These are the activations of a small neural network, seen along a few directions. Each row is one input.
In each table, some parts of the input vary, and every possible input appears once, in random order.
A made-up example of a description, with smaller parts first: one of 2 separate values, together with either a single point or one of 11 places around a ring or (one of 4 places along a line, together with one of 8 places around a ring).
Shared parts are said once, and a part with two or three values counts as separate values.
(in the rows, 128 means zero)

Other details of the inputs vary at random and push rows far along two fixed directions, the same in every table; ignore that.

Table:
x1: [127 144 139 121 108 130 136 137 115 137 128 171]
x2: [104 109 113  65 132 157  40 107 119  88  78  81]
x3: [145 112 126 101 155 152  80  87 151  91 135 131]
x4: [135 146 119 167  65 117 205 180 117 175 131 165]
x5: [133 141 163 143 169 140 127  98 174  77 163 177]
x6: [ 91 122 121 111 104 112 135 145  80 170 103 118]
x7: [163 152 138 161 121 111 165 155 122 162 149 130]
x8: [148 114 132 106 163 152  77  82 150  95 137 121]
x9: [159 141 121 144 119 105 156 173 117 166 139 110]
x10: [110 160 154 153 124 105 176 135 101 144 147 153]
x11: [114 135 131 106 130 137  88 114 120  94 102 113]
x12: [133  87  65 111  53 129 147 165  98 194  93 114]
x13: [114  67  76  65 104 136  85 127  96 174  90 102]
x14: [125 136 132 150 114 104 179 165 120 165 142 158]
x15: [146 131 147 151 164 126 142  94 151 115 169 156]
x16: [113 116 112 107  93 120 139 154 101 165 110 157]
x17: [116 131 100  97  94 108 114 184  86 150  82  82]
x18: [153 145 139 143 118 125 149 142 109 172 144 123]
x19: [133 100 110 130 139 114 144 129 133 152 142 126]
x20: [154 121 133 177 141 139 165 110 175 124 165 136]
x21: [ 90  82 109  77 170 144  54  93 150  77 100  85]
x22: [146 122 136 110 181 154  62 110 198  40 127 117]
x23: [127 117  90 123  55 130 160 177 112 166 100 147]
x24: [160 145 124 154 113 100 166 180 102 193 137  97]
x25: [120 185 167 162 112 104 182 151  83 161 145 142]
x26: [137 136 146 112 153 151  86  97 161  69 132 159]
x27: [150 118 127 116 147 147  88 101 149 104 129 122]
x28: [138 125 140 102 162 163  61  91 177  50 122 141]
x29: [ 93 141 120 131  71  91 188 176  52 211 111 142]
x30: [124 160 147 139 127 117 129 151 110 131 117 104]
x31: [134  97 120 132 162 122 127 111 146 140 147 114]
x32: [150 155 155 144 154 133 121 133 166  87 144 148]
x33: [151 132 115 127 103 117 137 163  96 185 120 102]
x34: [120 140 134 169 122 126 164 119 149 100 137 139]
x35: [126  63  60  84  87 153  97 129 133 139  90 103]
x36: [106  95 112 111 146 163  76  83 174  56 104  99]
x37: [111 158 168 156 158 116 152 110 127 113 155 141]
x38: [121 189 192 184 154 106 185 119 117 128 173 160]
x39: [113 139 116 105  97 119 115 163  90 143  90 102]
x40: [111 157 154 137 130 118 142 117 108 120 135 151]
x41: [135 115 128 143 139 117 148 114 131 150 149 149]
x42: [123 135 139 116 172 134  77 121 154  72 116  79]
x43: [100 116 128 125 154 116 123 117 136 105 127 119]
x44: [132  84 112  73 168 165  40  61 163  65 119 126]
x45: [138 131 128 125 110 121 148 135  92 181 138 137]
x46: [100  86 100  95 136 166  64  89 165  62  90  89]
x47: [129 178 165 221 120 102 232 143 140 134 172 161]
x48: [153 159 175 190 166 113 192 111 145 145 198 163]
x49: [115 154 144 124 122 123 127 124 104 118 123 136]
x50: [131  74  76 103  97 152 110 126 138 146 104 100]
Description of these inputs: one of 5 places along a line, together with either one of 2 separate values or one of 8 places along a line.
Question: The inputs of x6 and x29 match in every part but the place on the line of 5. If x42 is changed in the same way as x6 into x29, which row does it become?
Answer: x17
Question: Change only the choice among 2 separate values in x34. List by row number the other rows that result.
Answer: x47
Question: A walk changes only the place on the line of 8. It starts at x9 and steps to x7. List the rest of the walk in order.
Answer: x27, x3, x44, x15, x41, x19
Question: List by row number the other rows that have the place on the line of 5 in common with x16.
Answer: x1, x4, x5, x14, x22, x23, x26, x28, x32
Question: List by row number the other rows that have the place on the line of 5 in common with x13.
Answer: x8, x18, x20, x24, x31, x33, x45, x48, x50

Table:
x51: [123 127 134 124 146 134 110 113 139 105 128 122]
x52: [100 112  98  68  95 134  80 148  87 137  73  93]
x53: [133 133 158 151 176 143 123  74 180  68 163 166]
x54: [ 97 101  87  38  94 139  50 149  76 138  57  82]
x55: [136 189 169 185 115  89 208 166  88 182 160 149]
x56: [127 109  78 107  51 120 150 190  82 199  89 110]
x57: [138 105 120 121 148 137 110 106 147 120 136 124]
x58: [133  73  85  81 130 153  73 109 146 118 106 102]
x59: [152 112 132 146 171 147 112  92 192  79 153 130]
x60: [105 150 131 108 102 116 123 160  84 143  97 113]
x61: [144 171 157 200 113  93 225 159 111 182 172 160]
x62: [141 112 133 143 169 146 112  90 187  76 149 130]
x63: [142 136 163 152 194 137 113  78 177  74 166 137]
x64: [120 163 146 167  89 106 203 158  96 172 144 173]
Question: What do these inputs look like to the network?
Answer: one of 2 separate values, together with either a single point or one of 6 places along a line
Question: The inputs of x64 and x53 match in every part but the choice among 2 separate values. If x56 is changed in the same way as x64 into x53, which row does it become?
Answer: x59
Question: Change only the choice among 2 separate values in x57. List by row number the other rows that result.
Answer: x61

Table:
x65: [142 111  99 149  64 117 202 164 103 216 140 169]
x66: [131 167 137 160  72 107 196 175  79 191 130 145]
x67: [116 105  91  89  88 146  95 144 116 126  82 101]
x68: [125 103 119  86 177 156  38  94 176  44 105  89]
x69: [158 207 211 224 184 103 197 120 158 106 202 161]
x70: [117 177 154 154  93  94 191 173  68 190 134 149]
x71: [139 169 144 159  95  96 188 180  75 202 137 126]
x72: [151 156 135 180 101  94 206 179  96 206 151 119]
x73: [150 124 139 145 161 129 130 100 149 121 159 131]
x74: [132 118 122 113 148 138  89 123 145 102 115  92]
x75: [100 125 115  91  93 136 108 135  94 132  92 131]
x76: [132 151 154 139 150 130 124 113 141  96 142 144]
x77: [163  59  89 127 161 166  94  82 224  75 145 132]
x78: [112 106  78  64  70 127  90 185  71 175  62  74]
x79: [104 120 120 113 117 142 112 115 137  92 108 138]
x80: [ 87 103  75  61  48 128 106 177  63 169  55 110]
x81: [110  93  85  74  80 126 114 144  70 187  92 119]
x82: [130 157 138 175  95  88 216 176  84 207 150 143]
x83: [147 153 135 157  99  92 193 174  75 218 148 132]
x84: [170 173 187 226 181 111 201 100 170 122 210 156]
x85: [107  87  75  68  68 131 107 149  67 191  80 104]
x86: [137  98 121 103 183 155  53  87 181  61 122  85]
x87: [139  56  87 109 150 167  88  78 208  74 131 144]
x88: [111  90  89  83 105 136  95 136 105 150  91  95]
x89: [ 93 121 100  71  64 124 114 162  57 171  77 133]
x90: [125 145 135 140 100  98 180 158  73 202 139 146]
x91: [116 112  97  81 100 138  84 153 108 129  80  89]
x92: [178 106 144 180 192 150 142  65 229  76 198 175]
x93: [118 183 155 182  81  94 221 179  84 182 141 162]
x94: [102 104 121  80 162 157  46  88 164  41  98 116]
x95: [145  95 117 140 136 142 144  97 170 124 158 176]
x96: [144 118 128 127 153 135 108 110 142 123 137 106]
x97: [166 141 162 231 161 123 222 103 205 115 212 195]
x98: [101 118 105  72  88 119 106 156  63 174  87 119]
x99: [134 195 200 213 176 100 196 121 157  97 189 169]
x100: [138 169 146 154 100  91 186 179  71 203 141 135]
x101: [106 106 112  88 135 137  81 120 129 102  99 108]
x102: [137 161 167 149 165 124 128 113 145  94 153 145]
x103: [ 90 103  76  69  44 135 112 169  68 170  59 113]
x104: [125 167 194 162 205 134 118  68 180  39 173 172]
x105: [120 168 149 154  96  97 188 168  72 193 136 145]
x106: [110 110 109  85 112 131  97 132  94 149  99 109]
x107: [102  96  78  67  72 124 103 171  67 186  70  90]
x108: [132 151 133 177  87  95 217 168  86 209 148 142]
x109: [113 118  92  71  71 128  99 173  68 172  72  97]
x110: [117 145 168 132 185 147  90  73 172  42 143 146]
x111: [115 110  92  84  89 141  91 152 108 130  78  94]
x112: [110  84 107  72 166 154  41  87 159  65 100  97]
x113: [120 113 109  98 125 144  85 127 142  91  98 106]
x114: [138 203 210 226 181 101 204 117 161  96 197 170]
x115: [164  63  93 130 161 169  94  80 223  75 146 128]
x116: [122 154 179 158 184 144 121  61 180  41 165 178]
x117: [127 141 134 109 129 120 111 142 104 137 118 118]
x118: [130 110 104  89 114 131  94 143 101 156 101  90]
x119: [124 116 132 119 150 136 109 100 135 116 134 125]
x120: [152 199 202 220 171 112 195 112 163  96 194 170]
x121: [160 191 198 227 190 102 196 120 175 100 202 150]
x122: [189 148 167 240 167 122 225 102 205 128 225 191]
x123: [145  89 116 119 181 160  69  72 194  62 135  95]
x124: [121  82 111 101 169 156  68  71 177  65 123 112]
x125: [110 136 140 126 125 142 120 103 132  96 124 150]
x126: [122 130 120 109 104 133 119 134 108 134 111 133]
x127: [139  83 109  97 183 157  49  81 187  61 121  86]
x128: [120 112 109  90 132 142  74 130 139  92  95  98]
x129: [142 160 139 150 100  90 186 180  70 214 142 130]
x130: [118 158 169 137 164 121 125 108 131  98 147 153]
x131: [ 94  94  73  52  65 129  88 173  63 178  56  86]
x132: [146 161 137 172 102  88 201 187  90 203 145 121]
x133: [105 111 129  92 165 158  53  85 168  41 105 116]
x134: [123  99 114  97 159 167  53  82 186  36 107 110]
x135: [137  68  93  86 172 165  42  75 186  62 112  84]
x136: [122 158 144 143 102  93 183 165  68 200 140 148]
Question: What do these inputs look like to the network?
Answer: one of 2 separate values, together with one of 4 places along a line, together with either a single point or one of 8 places along a line
Question: The inputs of x74 and x71 match in every part but the place on the line of 4. If x78 is changed in the same way as x74 into x71, which row does it become?
Answer: x69
Question: The inputs of x105 and x131 match in every part but the place on the line of 4. If x125 is changed in the same way as x105 into x131, which row does it become?
Answer: x103
Question: List by row number the other rows that have the place on the line of 4 and the choice among 2 separate values in common with x76.
Answer: x73, x83, x92, x100, x102, x117, x126, x129
Question: Change only the choice among 2 separate values in x129. List by row number the other rows that result.
Answer: x136
Question: Change only the choice among 2 separate values in x113. List by row number the other rows that result.
Answer: x80
Question: Change only the place on the line of 8 in x99. List by row number the other rows that result.
Answer: x79, x80, x82, x94, x101, x112, x124
